Look-ups in named tables: a row name and a column name give one cell, copied from the table.

zesibak =
	satim	pag	zula	folezer	sevarat	zivude	tulezal
gegu	-75	0	93	-62	-49	-77	27
gebot	-15	-4	-76	44	82	-40	0
faso	-40	-87	-18	58	26	-73	45

satim of gebot = -15
sevarat of faso = 26
pag of faso = -87
folezer of gegu = -62
zivude of faso = -73
folezer of gebot = 44
satim of gegu = -75
satim of faso = -40
tulezal of gegu = 27
pag of gegu = 0
pag of gebot = -4
tulezal of gebot = 0
zivude of gebot = -40
zula of gebot = -76
folezer of faso = 58
Row with the largest tulezal: faso

sapil.tsv
	tol	veviri	gopume	monam	taruzo
nanul	-45.0	52.6	3.7	23.3	-61.4
lilu	-35.5	-28.5	-22.3	-16.6	-4.7
bizubi	-45.1	72.3	27.7	34.6	-65.9
vodas	-35.5	-4.2	-19.1	-2.6	-25.6
pefosut	9.6	-20.6	12.2	2.1	-14.1
tete	-42.5	36.2	-4.1	21.5	-55.6
zup	-39.5	-0.3	-16.7	-18.5	-12.8
tupi	-41.4	-55.7	-7.4	-62.5	47.7
mabili	-39.7	-9.5	-16.7	-25.9	-2.5
gav	-41.5	32.9	-8.7	11.5	-49.0

taruzo of nanul = -61.4
gopume of zup = -16.7
taruzo of vodas = -25.6
veviri of lilu = -28.5
tol of gav = -41.5
tol of mabili = -39.7
monam of vodas = -2.6
gopume of mabili = -16.7

vum.tsv
	lof	bosefi	dofi	rab
nubesev	130	157	102	120
rep	146	150	129	102
par	195	161	120	96
givat	148	115	183	102
budosed	137	154	144	82
filu	150	131	174	88
renapof	124	156	109	114
malim	49	126	88	180

What is the rab of par in vum?
96
What is the dofi of par in vum?
120
What is the bosefi of par in vum?
161
What is the lof of budosed in vum?
137
What is the bosefi of nubesev in vum?
157
What is the lof of par in vum?
195
What is the bosefi of rep in vum?
150
What is the rab of budosed in vum?
82
What is the rab of givat in vum?
102
Which row has the largest bosefi? par

Table fazeka
cols = peg, dapuza, denudu
voz: [38, 70, 63]
daleve: [113, 9, 32]
babil: [38, 70, 63]
vop: [203, 63, 127]

denudu of vop = 127
dapuza of vop = 63
denudu of voz = 63
peg of daleve = 113
dapuza of babil = 70
dapuza of voz = 70
peg of vop = 203
denudu of babil = 63
denudu of daleve = 32

vuvom =
,remem,poda,nesed,tezim,kotug,tud
fitigem,50893,73463,88705,96657,70247,26357
vez,65511,73468,93737,61516,67407,76588
nidabib,64319,61162,74366,57893,64744,26846
zagesi,32810,38674,52219,38293,18017,97402
suge,53818,48355,59611,50512,69538,59864

zagesi, tezim => 38293
fitigem, kotug => 70247
fitigem, remem => 50893
nidabib, kotug => 64744
zagesi, tud => 97402
fitigem, nesed => 88705
fitigem, tezim => 96657
vez, remem => 65511
nidabib, remem => 64319
suge, kotug => 69538

zok =
columns: galigas, sop, vip, rig, nebib, mepa, bul
bobarus: [240, 117, 254, 180, 161, 58, 104]
doma: [67, 230, 61, 115, 241, 193, 196]
rofusum: [43, 173, 30, 100, 138, 215, 178]
supek: [81, 189, 75, 118, 186, 184, 175]
nidi: [188, 189, 198, 163, 245, 97, 148]
laf: [116, 69, 109, 124, 16, 160, 115]

doma, galigas: 67
bobarus, vip: 254
nidi, sop: 189
rofusum, galigas: 43
laf, rig: 124
doma, mepa: 193
laf, galigas: 116
laf, bul: 115
laf, vip: 109
nidi, vip: 198
laf, nebib: 16
nidi, bul: 148
laf, sop: 69
supek, vip: 75
nidi, mepa: 97
doma, bul: 196
supek, mepa: 184

zat =
,suf,zep,nok,nobos,ziniv,dogudod
gof,7.302,5.143,5.788,3.715,6.635,6.805
vipap,5.679,6.931,6.566,5.558,7.193,5.294
morani,4.864,3.629,2.920,6.885,3.840,7.454
dofo,6.136,8.328,6.936,4.996,8.432,4.688
retefo,4.539,2.709,4.445,8.024,2.978,7.843
lobogiv,7.004,3.606,6.796,4.252,5.482,7.278
gusefum,6.068,6.852,7.523,5.044,7.273,5.332
zukin,4.396,7.648,5.820,5.669,5.912,2.229
numonug,4.863,7.568,6.472,6.637,6.998,4.929
sefesi,5.824,6.473,4.717,5.544,7.025,6.054
meb,6.024,4.071,8.143,6.553,5.263,8.392
vikef,6.491,5.946,6.330,5.456,7.687,7.777
tilaz,3.864,7.658,5.873,9.996,7.526,6.943
rufazem,6.189,5.693,6.087,3.727,5.821,4.466

vipap, nok -> 6.566
zukin, zep -> 7.648
rufazem, nobos -> 3.727
numonug, nobos -> 6.637
dofo, suf -> 6.136
gof, nok -> 5.788
gusefum, nok -> 7.523
gusefum, zep -> 6.852
retefo, zep -> 2.709
tilaz, nobos -> 9.996
meb, nok -> 8.143
sefesi, dogudod -> 6.054
zukin, ziniv -> 5.912
rufazem, suf -> 6.189
lobogiv, nok -> 6.796
lobogiv, zep -> 3.606
lobogiv, nobos -> 4.252
Row with the largest nobos: tilaz

